Each row below holds a small network's activations on one input, seen along a few directions.
Each table varies a few parts of the input and shows all the possible inputs, shuffled.
Descriptions start from the smaller parts, as in this example, which fits no table here: one of 5 places around a ring, together with either a single point or one of 9 places along a line or (one of 3 separate values, together with one of 4 places along a line).
Shared parts are said once, and a part with two or three values counts as separate values.
(in the rows, 128 means zero)

Other details of the inputs vary at random and push rows far along three fixed directions, the same in every table; ignore that.
To show where, the next rows are all for the same input, with only those details redrawn:
[128 127 132 124 131 131 115 118 132 147 127 127 118 136]
[123 109 110 146 119 132 141 130 104 103 136 134 146 130]
[121 133 129 148 134 118 120 126 118 121 128 119 137 133]
[129 106 113 123 116 146 137 121 117 128 133 141 128 137]

Table:
row 1: [132 113 111 117 105 143 151 130 129 122 132 136 121 129]
row 2: [117 143 127 144 144 122 137 134 127 119 132 118 136 127]
row 3: [132 143 143 137 143 123 129 137 117 116 124 128 139 118]
row 4: [123 130 132 120 128 135 117 127 133 145 120 122 116 131]
row 5: [138 110 115 110 110 142 135 132 121 121 130 144 139 138]
row 6: [143 141 140 113 130 131 125 124 137 138 116 134 123 128]
row 7: [125 138 131 119 136 130 135 123 149 140 129 128 114 131]
row 8: [127 137 132 138 137 118 114 140 118 118 126 126 144 132]
row 9: [119 142 133 143 130 115 137 135 129 112 128 116 125 126]
row 10: [150  91 121 125 142 100  94 156 145 138 167 159 126  25]
row 11: [128 135 140 135 136 112 123 137 126 105 127 126 138 134]
row 12: [132 105 113 120 107 142 141 118 122 125 133 137 133 138]
row 13: [116 133 136 140 136 121 127 133 121 113 125 114 130 125]
row 14: [139 130 138 111 128 124 115 127 141 135 123 131 123 138]
row 15: [133 143 143 138 138 118 132 135 123 109 122 130 138 119]
row 16: [124 128 140 116 128 128 125 123 142 134 122 123 110 130]
row 17: [126 130 133 117 121 130 119 124 139 144 120 119 121 130]
row 18: [122 129 136 144 138 116 125 125 120 114 132 118 132 129]
row 19: [129 139 125 119 132 128 133 123 149 144 126 125 120 132]
row 20: [123 129 137 143 134 110 129 123 128 110 130 121 130 130]
row 21: [118 143 125 146 130 122 129 139 120 124 127 116 132 125]
row 22: [137 141 138 116 136 137 121 129 125 147 116 135 126 128]
row 23: [128 117 102 118 113 146 152 128 129 131 133 139 135 132]
row 24: [125 118 104 121 121 151 150 132 123 134 133 141 131 133]
row 25: [129 129 135 117 123 128 123 122 143 137 119 119 115 131]
row 26: [121 133 129 147 134 117 120 126 118 121 128 119 137 133]
row 27: [140 142 137 112 128 132 123 125 131 145 116 132 130 128]
row 28: [118 142 132 143 134 121 133 137 122 116 131 114 127 124]
row 29: [133 126 135 121 126 122 122 114 142 138 125 124 117 137]
row 30: [129 116 109 118 103 146 148 131 125 128 132 134 127 130]
Describe the family of inputs behind these rows.
> one of 5 places around a ring, together with either one of 2 separate values or one of 4 places along a line
The inputs of row 2 and row 24 match in every part but the place on the ring of 5. If row 28 is changed in the same way as row 2 into row 24, which row does it become?
> row 21
A walk changes only the place on the ring of 5. It starts at row 15 and steps to row 6. List the rest of the walk in order.
> row 27, row 22, row 3
List by row number the other rows that have the place on the ring of 5 in common with row 9.
> row 7, row 11, row 15, row 16, row 20
